A small network was shown many inputs. Here are its activations along a few directions, one row for each input.
Each table varies a few parts of the input and shows all the possible inputs, shuffled.
Descriptions start from the smaller parts, as in this example, which fits no table here: line(4) and (point or (values(2) and ring(5)) or line(11)).
Shared parts are said once, and a part with two or three values counts as separate values.
In the rows, 128 means zero.

Other details of the inputs vary at random and push rows far along two fixed directions, the same in every table; ignore that.

Table:
row 1: [125 119 128 124 128 133 123 129 127 134 128]
row 2: [127 129 128 128 123 122 122 123 125 135 117]
row 3: [122 121 131 121 129 130 127 129 125 135 133]
row 4: [130 126 124 119 128 123 138 124 131 127 134]
row 5: [119 127 130 122 123 131 113 123 126 132 128]
row 6: [125 128 128 128 123 124 119 124 125 134 117]
row 7: [132 120 130 119 132 131 124 133 131 130 131]
row 8: [134 126 124 126 128 121 133 125 136 131 130]
row 9: [122 121 129 122 126 131 125 133 128 134 131]
row 10: [119 130 127 121 129 139 130 121 135 133 120]
row 11: [133 126 129 122 135 120 136 130 127 133 126]
row 12: [120 122 126 122 130 134 119 127 127 132 130]
row 13: [118 135 131 122 122 135 123 116 134 133 118]
row 14: [123 123 119 124 122 128 130 124 130 127 128]
row 15: [121 125 121 123 124 126 134 121 128 130 132]
row 16: [130 122 133 118 133 127 130 132 128 132 135]
row 17: [114 118 169 178 152 134 139 119 140  77 121]
row 18: [124 120 128 122 126 132 123 132 127 133 129]
row 19: [130 129 125 125 126 119 135 128 137 130 134]
row 20: [121 125 120 124 121 126 132 124 131 129 131]
row 21: [120 129 125 123 117 123 127 116 126 129 130]
row 22: [120 129 124 124 114 123 126 119 129 128 128]
row 23: [132 127 123 125 128 123 130 126 136 130 130]
row 24: [136 128 129 128 133 117 132 134 133 135 123]
row 25: [133 127 124 125 127 120 133 128 136 128 131]
row 26: [122 128 123 124 115 124 124 119 129 127 126]
row 27: [125 122 119 125 123 129 131 121 130 129 127]
row 28: [118 130 121 123 119 127 120 114 129 126 127]
row 29: [127 131 130 118 133 136 134 124 139 130 122]
row 30: [161 199 133 197 132 173 145 161  78  89 153]
row 31: [120 125 116 123 126 130 127 119 130 127 129]
row 32: [129 129 122 124 131 123 129 123 136 128 132]
row 33: [132 124 121 120 126 125 134 127 133 125 131]
row 34: [128 126 119 119 130 127 131 122 134 124 131]
row 35: [135 125 126 123 132 121 133 133 130 131 123]
row 36: [125 129 128 127 121 121 122 125 125 133 118]
row 37: [135 128 129 128 135 120 129 132 133 135 123]
row 38: [123 124 132 123 119 128 116 128 126 132 127]
row 39: [136 124 126 125 134 123 133 130 130 132 121]
row 40: [130 126 131 122 136 127 122 131 133 134 133]
row 41: [125 126 127 126 131 123 133 127 124 136 123]
row 42: [107 110 170 178 137 131 125 121 125  76 128]
row 43: [121 127 123 125 116 127 121 117 129 127 125]
row 44: [130 122 132 119 130 127 129 135 131 131 134]
row 45: [134 120 130 120 132 130 127 132 131 131 130]
row 46: [127 124 124 126 128 124 129 130 127 134 120]
row 47: [131 123 121 120 127 128 131 125 134 126 130]
row 48: [133 123 121 122 127 126 134 124 134 126 129]
row 49: [176 220  71 100  86 181 115 165  77 183 154]
row 50: [123 123 118 124 123 131 128 122 130 128 127]
row 51: [113 107 160 184 148 129 136 121 125  78 117]
row 52: [124 131 131 126 123 119 126 123 122 136 121]
row 53: [126 124 124 127 130 127 126 128 127 135 119]
row 54: [123 130 130 128 121 120 124 126 125 134 120]
row 55: [123 119 128 122 128 134 120 130 127 134 128]
row 56: [131 125 134 123 131 123 128 136 134 135 135]
row 57: [133 126 128 124 132 120 135 133 130 132 125]
row 58: [129 123 128 118 135 131 123 130 131 129 132]
row 59: [129 125 122 120 125 123 136 127 134 126 133]
row 60: [137 128 129 129 135 119 131 131 133 137 122]
row 61: [122 124 132 123 121 131 114 126 126 133 126]
row 62: [134 124 133 123 132 124 126 136 133 134 132]
row 63: [133 120 130 118 131 129 127 135 131 129 132]
row 64: [121 126 135 121 122 127 120 125 124 135 130]
row 65: [122 131 126 126 125 123 119 121 125 133 118]
row 66: [132 131 127 127 137 119 128 129 133 135 124]
row 67: [134 129 130 128 133 115 134 134 133 136 126]
row 68: [131 127 124 122 136 124 129 128 130 131 123]
row 69: [123 126 122 126 132 127 125 125 127 133 121]
row 70: [119 107 169 178 151 130 129 128 132  78 130]
row 71: [132 126 136 122 134 123 129 133 131 136 136]
row 72: [135 124 133 124 133 126 126 133 133 136 131]
row 73: [157 196 129 195 126 176 147 154  83  81 161]
row 74: [134 124 126 124 134 124 130 132 130 131 122]
row 75: [124 125 125 127 128 123 131 130 127 135 122]
row 76: [124 127 123 125 116 126 124 116 129 129 125]
Description of these inputs: line(4) and (point or (values(3) and line(6))).
Question: Changing only the line(4) part turns row 34 into row 32. The same change can be made to row 11. Which row results?
Answer: row 30
Question: Change only the values(3) part in row 21. List by row number the other rows that result.
Answer: row 52, row 64
Question: Change only the line(6) part in row 61. List by row number the other rows that result.
Answer: row 5, row 38, row 42, row 49, row 64

Table:
row 77: [127 178 103 154 104 195 134 122 100  86 157]
row 78: [165 139 106  86 121 126 127 169 116 173 155]
row 79: [100  75 166 189 180  86 169  89 171  63  78]
row 80: [163 176 148 184 167 179 134 176  91 114 124]
row 81: [103  55 174 151 176 116 146 108 178  59 133]
row 82: [125  71 154  71 142  54 117 126 173 183 112]
row 83: [ 99  90  85  63  88  76 124  87 152 168 118]
row 84: [145 156  58  40  70 129 100 139 109 219 144]
row 85: [139 183 102 171  89 167 131 138  72  93 158]
row 86: [125 139  83  58 110 124 100 117 135 213  87]
row 87: [ 92 110 111 121 114 137 136  84 152  95 130]
row 88: [169 159  85  53 137 132 122 161 129 228 107]
row 89: [130 142  97  59  83  98  96 121 130 211 120]
row 90: [ 79  64 203 161 138  85  99 101 146  94 104]
row 91: [ 72  65 189 179 132  71 124  74 153  67  99]
row 92: [101  55 193 188 196  93 145 105 170  65  80]
row 93: [ 85 101 161 179 118  83 133  79 140  73 107]
row 94: [ 86  92 114 108 127  91 129  74 163 144  68]
row 95: [ 96  53 181 180 189  80 158  89 178  68  74]
row 96: [170 167 137 167 136 166 132 187  80 110 174]
row 97: [133 181 112 157 109 206 119 137  95  90 162]
row 98: [129 169 129 150 115 208 112 146  94  98 160]
row 99: [ 89  82 111  75 125  86 117  80 168 176  66]
row 100: [ 73  41 200 177 141 103 107 106 138  60 120]
row 101: [152 139 104  85 115  79 143 128 146 180 127]
row 102: [157 182  94 156 130 174 175 136 119  82 165]
row 103: [136 181 160 186 111 167 100 157  72 111 147]
row 104: [137 100 118 115 129  90 153 124 145 126 137]
row 105: [168 166 128 184 132 155 148 167  90  82 168]
row 106: [102  71 128  56 108  97  87 123 140 190 125]
row 107: [162 170 135 151 152 198 135 175 101 101 175]
row 108: [165 174 129 153 145 198 143 172 106  96 172]
row 109: [127  97 106  64 123  39 147  99 178 181 109]
row 110: [166 178 165 189 142 151 130 179  87 107 157]
row 111: [170 186 145 193 132 142 144 163  95  95 153]
row 112: [129 176 144 185 135 187 110 146  82 106 109]
row 113: [130 152 105  80 119 153  91 143 110 208 100]
row 114: [171 164  39  43  90 101 154 141 129 208 150]
row 115: [ 98  93 138  85 126 152  96 121 143 146 137]
row 116: [154 151  78  75 125 145 154 132 144 153 153]
Question: What do these inputs look like to the network?
Answer: values(2) and line(4) and line(5)
Question: Changing only the line(5) part turns row 97 into row 87. The same change can be made to row 84. Which row results?
Answer: row 83
Question: Changing only the line(5) part turns row 106 into row 85. The same change can be made to row 80. Which row results?
Answer: row 95
Question: Change only the values(2) part in row 107. List by row number the other rows that result.
Answer: row 115
Question: Change only the line(5) part in row 93. List by row number the other rows that result.
Answer: row 89, row 90, row 91, row 103

Table:
row 117: [120 124 154 153 140 138 108 125 121 116 106]
row 118: [153 148  99  74 113 153 108 166 104 190 152]
row 119: [ 91  39 189 108 156  89 109 113 174 122 122]
row 120: [118 135 176 196 136 140 113 129 110  71 128]
row 121: [124 108 111  78 110 104  98 127 132 185 110]
row 122: [ 98  70  94  63 111  85 128  86 170 155 115]
row 123: [126 161 133 195 118 164 146 117 112  49 155]
row 124: [153 193  53  78  94 167 132 132 112 170 141]
row 125: [120 168 152 203 118 155 136 122  94  67 139]
row 126: [138 167  75  88  85 135 122 131 101 184 127]
row 127: [128 180 119 166 116 164 131 132  94 114 126]
row 128: [180 163  74  85 123 116 154 160 123 184 141]
row 129: [130  79 150 123 173  82 157 117 174 120 104]
row 130: [161 163 151 202 155 136 167 152 116  67 153]
row 131: [ 80  24 189 107 172  91 110 110 182 125 102]
Question: Changing only one part turns row 126 into row 127. The same change can be made to row 118. Which row results?
Answer: row 131
Question: What do these inputs look like to the network?
Answer: values(3) and (point or line(4))
Question: Change only the line(4) part in row 119. List by row number the other rows that result.
Answer: row 120, row 123, row 125
Question: Change only the values(3) part in row 117. List by row number the other rows that result.
Answer: row 120, row 121

Table:
row 132: [154 162  70  67  92 103 114 149 101 221 135]
row 133: [137 134 142 148 170 122 159 113 160 106 112]
row 134: [ 94  75 135  17 113 104  89 112 168 207 127]
row 135: [110  96 147 168 146 143 126 138 109  83 146]
row 136: [126  96 130  76 135  47 144 100 193 157 121]
row 137: [108  70 169 140 171 104 153 100 185  72 143]
row 138: [ 89 114 204 196 157 148 116 120 130  75 103]
row 139: [124  79 121 105 135 116 150 128 146 121 141]
row 140: [108 136 188 175 120 125 109 125 113  99 133]
row 141: [172 183 100 119  97 142 104 157  94 161 141]
row 142: [123  86 129  99 131 135 100 134 147 134 135]
row 143: [172 189  89 141 126 166 161 163  90 136 126]
row 144: [138 157 113 157 141 153 131 150  90 133 114]
row 145: [132  98 125 124 120  79 153 124 143 134 124]
row 146: [169 189 102 143 126 184 111 162  90 144 122]
row 147: [ 93 183  84 174  69 177 129  75  91  66 126]
Question: What do these inputs look like to the network?
Answer: point or (values(3) and line(5))
Question: Change only the values(3) part in row 135. List by row number the other rows that result.
Answer: row 132, row 144
Question: A walk changes only the line(5) part. It starts at row 134 and steps to row 142. List the rest of the walk in order.
Answer: row 135, row 139, row 137
